x =
[[ -65  358 -175   34 -275 -314 -280]
 [-208 -497 -309 -176 -252 -253 -245]
 [-155 -421 -295  -77 -251 -205 -247]
 [-105  352 -163  220 -270 -332 -276]
 [-448 -314 -208  630 -248 -308 -260]
 [ 165  202 -259 -531 -272 -214 -260]
 [-394 -230 -200  607 -251 -264 -265]
 [-269  134 -188   85 -272  -23 -278]
 [ 134   83 -283 -733 -277 -133 -265]
 [  58   95 -270 -633 -275 -320 -262]]
Rows and columns are counted from 1.
(1, 1): -65
(6, 7): -260
(3, 4): -77
(9, 2): 83
(3, 6): -205
(2, 7): -245
(6, 1): 165
(3, 3): -295
(10, 7): -262
(2, 2): -497
(4, 5): -270
(6, 2): 202
(2, 4): -176
(2, 6): -253
(5, 6): -308
(9, 4): -733
(9, 7): -265
(7, 4): 607
(8, 3): -188
(5, 1): -448
(6, 4): -531
(5, 7): -260
(3, 5): -251
(1, 7): -280
(4, 2): 352
(4, 1): -105
(6, 5): -272
(6, 6): -214
(2, 1): -208
(8, 6): -23
(7, 5): -251
(9, 6): -133

B =
[[-0.038 -0.009  0.084 -0.038  0.017 -0.043 -0.059 -0.041 -0.049 -0.025]
 [-0.063 -0.044  0.016 -0.033  0.025 -0.047 -0.057 -0.037 -0.028 -0.051]
 [-0.068 -0.013 -0.196 -0.036 -0.019 -0.030  0.073 -0.037 -0.071 -0.031]
 [-0.025 -0.028 -0.081 -0.042 -0.120 -0.028 -0.033 -0.038 -0.036 -0.029]
 [-0.036 -0.033 -0.058 -0.052  0.040 -0.045  0.010 -0.039 -0.101 -0.040]
 [-0.031 -0.038 -0.150 -0.031 -0.066 -0.027  0.030 -0.031 -0.060 -0.035]
 [-0.117 -0.021  0.031 -0.006  0.003 -0.040 -0.061 -0.038  0.027 -0.048]
 [-0.051  0.005  0.054 -0.054 -0.014 -0.043 -0.052 -0.042 -0.103 -0.017]
 [-0.078  0.034  0.199  0.018 -0.050 -0.023 -0.115 -0.036  0.066 -0.009]
 [-0.022 -0.025 -0.144 -0.043 -0.100 -0.025  0.013 -0.037 -0.058 -0.029]
 [-0.074 -0.039  0.039 -0.020  0.018 -0.044 -0.067 -0.036  0.002 -0.051]
 [-0.112 -0.076 -0.214 -0.047 -0.053 -0.046 -0.001 -0.036 -0.033 -0.068]
 [-0.126 -0.035  0.080  0.014 -0.066 -0.037 -0.120 -0.035  0.096 -0.051]
 [ 0.035 -0.005  0.105 -0.036 -0.063 -0.029 -0.071 -0.036 -0.063 -0.009]]
Rows and columns are counted from 1.
row 1 col 1: -0.038
row 10 col 7: 0.013
row 1 col 10: -0.025
row 4 col 2: -0.028
row 9 col 5: -0.050
row 7 col 1: -0.117
row 4 col 7: -0.033
row 5 col 5: 0.040
row 6 col 6: -0.027
row 13 col 3: 0.080
row 13 col 2: -0.035
row 3 col 2: -0.013
row 6 col 4: -0.031
row 13 col 8: -0.035
row 2 col 10: -0.051
row 12 col 9: -0.033
row 14 col 8: -0.036
row 1 col 3: 0.084
row 8 col 7: -0.052
row 7 col 6: -0.040
row 12 col 4: -0.047
row 3 col 7: 0.073
row 12 col 7: -0.001
row 11 col 1: -0.074
row 13 col 5: -0.066
row 4 col 1: -0.025
row 14 col 5: -0.063
row 6 col 1: -0.031
row 10 col 1: -0.022
row 8 col 10: -0.017
row 7 col 9: 0.027
row 10 col 9: -0.058
row 13 col 7: -0.120

m =
[[6427 3075 7013 4812 9147 6067 3900 4825 7161 6357 2227]
 [3390 7118 4933 5418 4622 6024 9557 4032 8520 4595 7287]
 [8518 7815 7650 9133 4555 7850 5235 4645 7761 8204 4007]]
Rows and columns are counted from 1.
row 1 col 1 = 6427
row 1 col 10 = 6357
row 2 col 8 = 4032
row 3 col 3 = 7650
row 2 col 11 = 7287
row 3 col 6 = 7850
row 1 col 4 = 4812
row 1 col 3 = 7013
row 3 col 8 = 4645
row 1 col 5 = 9147
row 3 col 4 = 9133
row 2 col 5 = 4622
row 3 col 9 = 7761
row 1 col 2 = 3075
row 1 col 11 = 2227
